[ .00  .01  .07  .16 -.36  .41 -.24 -.17 -.66 -.66 -.12]
Find the third entry from the left.
A: .07
Find the first entry from the right.
A: -.12
The entry just left of the largest entry is -.36
Find the entry just right of .00.
A: .01
The second entry from the right: -.66
Find the entry just right of the centre entry.
A: -.24

Read these off the matrix that follows.
1) What is the first entry in the row that holds the largest entry?
2) What is the entry just right of .04?
3) What is the entry just right of the smallest entry?
4) What is the entry in the top-left corner?
5) What is the 3rd entry on the main diagonal?
6) What is the top-right entry?
7) What is the entry directly above -.08?
8) What is the maximum?
[[ .07 -.10  .03  .16  .54 -.23  .04 -.59 -.18  .03 -.33 -.47  .15]
 [-.32  .02 -.40 -.49 -.58 -.36 -.20 -.50  .40  .02  .16  .34 -.26]
 [-.58 -.05 -.39 -.43 -.54 -.13 -.50 -.32  .27  .13 -.20 -.43 -.47]
 [ .31  .44  .20 -.16 -.43  .06  .50  .59 -.47 -.23  .21  .46  .17]
 [-.49 -.39  .16  .31 -.51  .37 -.40 -.58 -.50  .15 -.07 -.12 -.26]
 [-.48 -.15  .26  .31 -.44  .44 -.21 -.20 -.33  .10 -.24 -.28 -.06]
 [ .17  .34  .43  .34 -.54  .44  .43  .57 -.22 -.17  .23  .36  .18]
 [ .03  .23 -.14 -.09  .22 -.18  .37  .18  .27  .07 -.09  .05  .15]
 [ .17  .02  .34  .34  .10  .45  .36 -.11 -.34 -.24  .34  .33  .22]
 [-.42 -.10  .22  .25 -.08  .42 -.19 -.43 -.15  .03 -.20 -.21 -.10]]
1) .31
2) -.59
3) -.18
4) .07
5) -.39
6) .15
7) .10
8) .59

x =
array([[ .40, -.53, -.05,  .34, -.41, -.10,  .36, -.08, -.07, -.05,  .06,
        -.11,  .37],
       [-.22, -.29, -.04,  .57,  .60, -.35,  .59, -.37, -.20, -.50, -.04,
         .01, -.53],
       [-.08,  .29,  .00, -.51, -.62, -.55, -.43,  .33,  .04, -.11,  .29,
         .28, -.23],
       [ .16, -.19, -.35, -.34, -.17,  .53, -.29,  .41,  .36,  .45, -.26,
         .37,  .41],
       [ .10,  .52, -.30,  .51, -.30,  .53, -.06,  .03, -.18, -.07, -.29,
        -.28,  .06]])
The fourth entry in reading order?
A: .34
The entry just left of the largest entry: .57
The entry just left of -.18?
A: .03
The entry just right of -.62?
A: -.55
The entry just right of -.41 is -.10
The largest entry?
A: .60
The entry just right of -.55 -> -.43
The entry just right of -.43 is .33
The third entry in reading order?
A: -.05
The entry just left of .45 is .36
The entry just right of the largest entry?
A: -.35
The 1st entry in reading order -> .40
The median of all entries is -.06
The entry just left of the smallest entry is -.51
The fifth entry in reading order?
A: -.41

X =
[[.04,.60,.15,.39,.30],
[.54,.67,.20,.57,-.19]]
Counting starts at 0.
The entry in row 0 and column 1 is .60
Report the entry just left of the largest entry.
Answer: .54
Report the bottom-right entry.
Answer: -.19
Report the entry just left of .57.
Answer: .20
The entry at row 0, column 0: .04
The entry in the top-right corner -> .30

a =
[[59, 92, 130, 86, 144, 160, 117, 115, 73, 95, 132, 175, 78, 72, 78, 91],
 [25, 89, 151, 73, 175, 197, 127, 118, 47, 83, 150, 230, 60, 43, 60, 80],
 [89, 43, 71, 69, 48, 131, 71, 192, 141, 182, 90, 29, 101, 161, 101, 175],
 [51, 94, 136, 84, 152, 168, 120, 115, 67, 91, 136, 189, 76, 65, 75, 89],
 [150, 209, 170, 174, 197, 92, 172, 17, 84, 31, 146, 221, 134, 59, 134, 41],
 [115, 128, 119, 120, 125, 101, 119, 85, 100, 88, 114, 130, 111, 94, 111, 91]]
Rows and columns are numbered from 0.
Report the top entry of the column that holds the smallest entry.
115
The entry in row 0 and column 2: 130
Report the entry just left of 47.
118
Report the top-right entry.
91
The entry in row 2 and column 0: 89
Report the entry at row 0, column 1.
92
Report the entry in the top-left corner.
59
Report the entry in the bottom-left corner.
115
Report the entry directly below 29.
189
The bottom entry of the column that holds the largest entry -> 130
The entry at row 1, column 0: 25
The entry in the bottom-right corner -> 91
The entry directly above 161: 43
Report the entry just right of the largest entry.
60
The top entry of the column that holds the largest entry is 175
Report the entry just right of the smallest entry.
84
The entry just left of the largest entry: 150
The entry in row 2 and column 1 is 43
The entry in row 2 and column 2: 71

Questions about the row below.
1) Find the entry just right of the largest entry.
2) Find the entry just right of -18.4.
3) Find the entry just right of 1.9.
4) Find the third largest entry.
5) Find the 2nd entry from the left.
6) Find the entry just right of 15.3.
7) Find the 3rd smallest entry.
[ 14.5  -1.6  -5.9  12.6  -1.7 -19.5   1.9  11.2  19.6  15.3 -18.4   0.0]
1) 15.3
2) 0.0
3) 11.2
4) 14.5
5) -1.6
6) -18.4
7) -5.9
